A small network was shown many inputs. Here are its activations along a few directions, one row for each input.
In each table, some parts of the input vary, and every possible input appears once, in random order.
A made-up example of a description, with smaller parts first: values(3) and (point or ring(11) or (line(6) and ring(8))).
Shared parts are said once, and a part with two or three values counts as separate values.
In the rows, zero is written as 128.

Table:
row 1: [142 171 142 169  84 114 169 141 137 170  77 134  84 152]
row 2: [ 54  88  76 104 106 130 122 140 169 145 209  74 115 137]
row 3: [133  84 184 100 101 154 108 130 103 157 137  71 161  86]
row 4: [ 92 183 111 149  49  88 183 103 134 130 126 186 103 164]
row 5: [220 141 123 135 217 118 109 119 100  78  84 176 104 127]
row 6: [ 98 134 113 173 223 174  54 172 153 147 142  70 140 135]
row 7: [211 144 156 102  94 101 159 116  85 115  79 172 124 102]
row 8: [104 135  63 139 100  93 202 135 148 118 146 145  49 178]
row 9: [203 129 128 155 220 156 129 134 119  94  87 154  80 168]
row 10: [150 101 143 105  67 102 207 107  93 112 113 157  71 132]
row 11: [ 98 179  57 148  85  91 175 106 147 105 162 179  84 182]
row 12: [149  92 168 125 172 178  73 140 126 142 125  77 156  86]
row 13: [ 61 149 154 148  76 121  90 122 148 166 141 103 207 108]
row 14: [ 67 117 152 137  93 150 102 153 134 187 122  70 163 107]
row 15: [ 96 154 124 139  69  96 217 137 120 145 118 143  62 166]
row 16: [ 33 138 119 121  59 122 125 120 152 155 186 116 180 110]
row 17: [171 115 128  75  79  93 191 104  83 106 109 195 109 106]
row 18: [149 174 116 205 216 131 133 147 160 124  91 134  74 183]
row 19: [ 84 175 145 168 156 144  75 139 157 150 141  89 207 121]
row 20: [139 207 109 210 196 122 108 126 152  98 101 168 122 190]
row 21: [147  92 168  70  99 137  88 134 101 133 124 114 198  67]
row 22: [130  61  94  36 111 117 107 115 104  95 192 128 152  91]
row 23: [168 102  85  63 107  86 177 100 102  66 134 193  82 129]
row 24: [219 136 151 121 162 107 131 112 110  98  60 172 125 112]
row 25: [ 94 137 148 153 166 165  79 162 145 174 118  59 158 126]
row 26: [170  97 157  89 170 150  67 141 116 123 116 115 196  65]
row 27: [ 42 132  68 113  92 128  97 117 162 126 220 115 158 144]
row 28: [110  56 151  70  74 152 130 120 111 150 175  95 139  98]
row 29: [133 174 137 194 164 124 159 142 141 144  58 130  94 164]
row 30: [ 86 161 112 184 211 159  44 139 172 134 158 106 184 134]
row 31: [124  61 144  46  77 118 115 117 114 130 164 134 173  67]
row 32: [160  94  90  86 102 110 198 108 114  88 140 159  47 166]
row 33: [114 192 135 180  74  96 153 107 144 147  80 173 128 152]
row 34: [ 45  91 132 107  72 128 135 147 146 175 177  80 145 120]
row 35: [147  90 141 134 233 184  63 146 131 112 142  85 136 115]
row 36: [161  93 143 101 226 153  49 138 126  96 136 125 169  97]
row 37: [140 224 127 209 143 116 133 125 143 126  84 155 130 150]
row 38: [179 123 169 133  96 122 184 113  97 139  79 145  95 129]
row 39: [ 97  50 104  68 110 142 131 131 117 103 202  90 125 118]
row 40: [199 145 152 155 168 148 149 116 101 118  65 136  93 138]
Describe the family of inputs behind these rows.
Answer: values(2) and line(4) and line(5)
Changing only the values(2) part turns row 17 into row 31. The same change can be made to row 18. Which row results?
Answer: row 6
Changing only the values(2) part turns row 11 into row 27. The same change can be made to row 10. Which row results?
Answer: row 28
Change only the values(2) part in row 33. List by row number the other rows that result.
Answer: row 13
Change only the line(4) part in row 3. List by row number the other rows that result.
Answer: row 13, row 14, row 21
Change only the line(5) part in row 1. List by row number the other rows that result.
Answer: row 8, row 15, row 18, row 29
Start at row 5 and move only the line(5) part, one step at a time. The first step leads to row 24. Which rows follow, in order?
Answer: row 7, row 17, row 23

Table:
row 41: [131  96 143 124 218 173  34 149 149 124 148  78 193  96]
row 42: [151  74 158  84 171 153  68 135  97 125 134 112 175  58]
row 43: [151 161 157 174 127 101 163 123 126 134  52 134  90 133]
row 44: [117 119 101 145 134 109 165 102 142  93 136 185  84 158]
row 45: [ 68 119  80  82 120  81 109 160 152 128 191  82 140 105]
row 46: [162 190 120 162 110 110 146 110 122 124  86 180 120 140]
row 47: [ 27 101 145 119  93 170  71 144 152 185 192  58 197 107]
row 48: [183 176 143 164 132 107 156 127 116 135  67 136  90 145]
row 49: [ 68  69 154  63  47 145 113 137 133 164 181  86 181  86]
row 50: [137  59 159  41  91 137 103 118 100 135 158 108 182  84]
row 51: [166 137 108 134 140 133 185 126 119 105 110 134  67 154]
row 52: [125 177 124 175 110  89 163 109 126 115  71 174 125 142]
row 53: [144  92 114 146 151 116 182 129 137 117 116 161  63 171]
row 54: [ 58 118 140 143 171 183  22 157 162 158 177  52 206 129]
row 55: [163 183 111 141 113 117 162 113 115 117 123 180  97 150]
row 56: [139 144  89 138 123 130 167 104 121  89 137 175  91 157]
row 57: [186 161 129 141 125 122 169 133 106 128  95 143  73 162]
Describe the family of inputs behind these rows.
Answer: point or ring(6) or (values(2) and line(5))
List by row number the other inputs of the same sort as row 49.
Answer: row 41, row 42, row 47, row 50, row 54

Table:
row 58: [175 164 181 127 123 120 138 129  99 128  78 149 110 105]
row 59: [193 112 133 122 163 130 152 107 105 116  84 149 103 149]
row 60: [198 119 130 126 152 151 143 115 104  90  97 156 100 148]
row 61: [122  66 135  98 174 138  48 135 146 113 148 123 194  77]
row 62: [120  94 104  68  29  96 190 127 125 137 182 168 104 129]
row 63: [125 153  98 186 178 127 159 124 137  97 150 148  89 152]
row 64: [174 168 152 143 110 111 147 135  91 129  77 147 141  89]
row 65: [ 52  95 123 135  11 138 157  99 143 142 113 131 131 143]
row 66: [ 95  78 144  91 151 162  88 169 134 169 160  22 166 106]
row 67: [117 111  64  22  37  80 179 113  92 101 180 139 109  99]
row 68: [194 130 154 131 138 130 137 123 115 141  78 141 102 137]
row 69: [109 124 143 121 175 153  56 104 132 126 171 130 216 107]
row 70: [127 147  87 188 170 118 143 122 143 108 135 145  88 172]
row 71: [101  42 134  83 166 143  73 150 141 129 143  52 172  76]
row 72: [122 170 118 168 159 109 135 139 156 145  98 132  95 166]
row 73: [114 156 116 160 181 115 148 143 130 106 108 150  89 170]
row 74: [115 196 132 163 141  92 130 129 161 147  92 137 103 142]
row 75: [121 199 111 175 126  79 134 138 152 134  94 133 135 136]
row 76: [ 78 147 139 133 127 182  55 130 139 141 171  98 204 125]
row 77: [ 81  96 136 113  26 112 177 118 131 150 159 155 109 147]
row 78: [191 128 139 129 160 164 160 108 104  95 117 162  91 121]
row 79: [ 93 121 146 135 118 168  65 157 137 173 182  46 164 121]
Describe the family of inputs behind these rows.
Answer: line(4) or ring(6) or (values(2) and line(6))
Start at row 78 and move only the line(6) part, one step at a time. The first step leads to row 60. Which rows follow, in order?
Answer: row 59, row 68, row 58, row 64
Change only the line(6) part in row 75. List by row number the other rows that result.
Answer: row 63, row 70, row 72, row 73, row 74
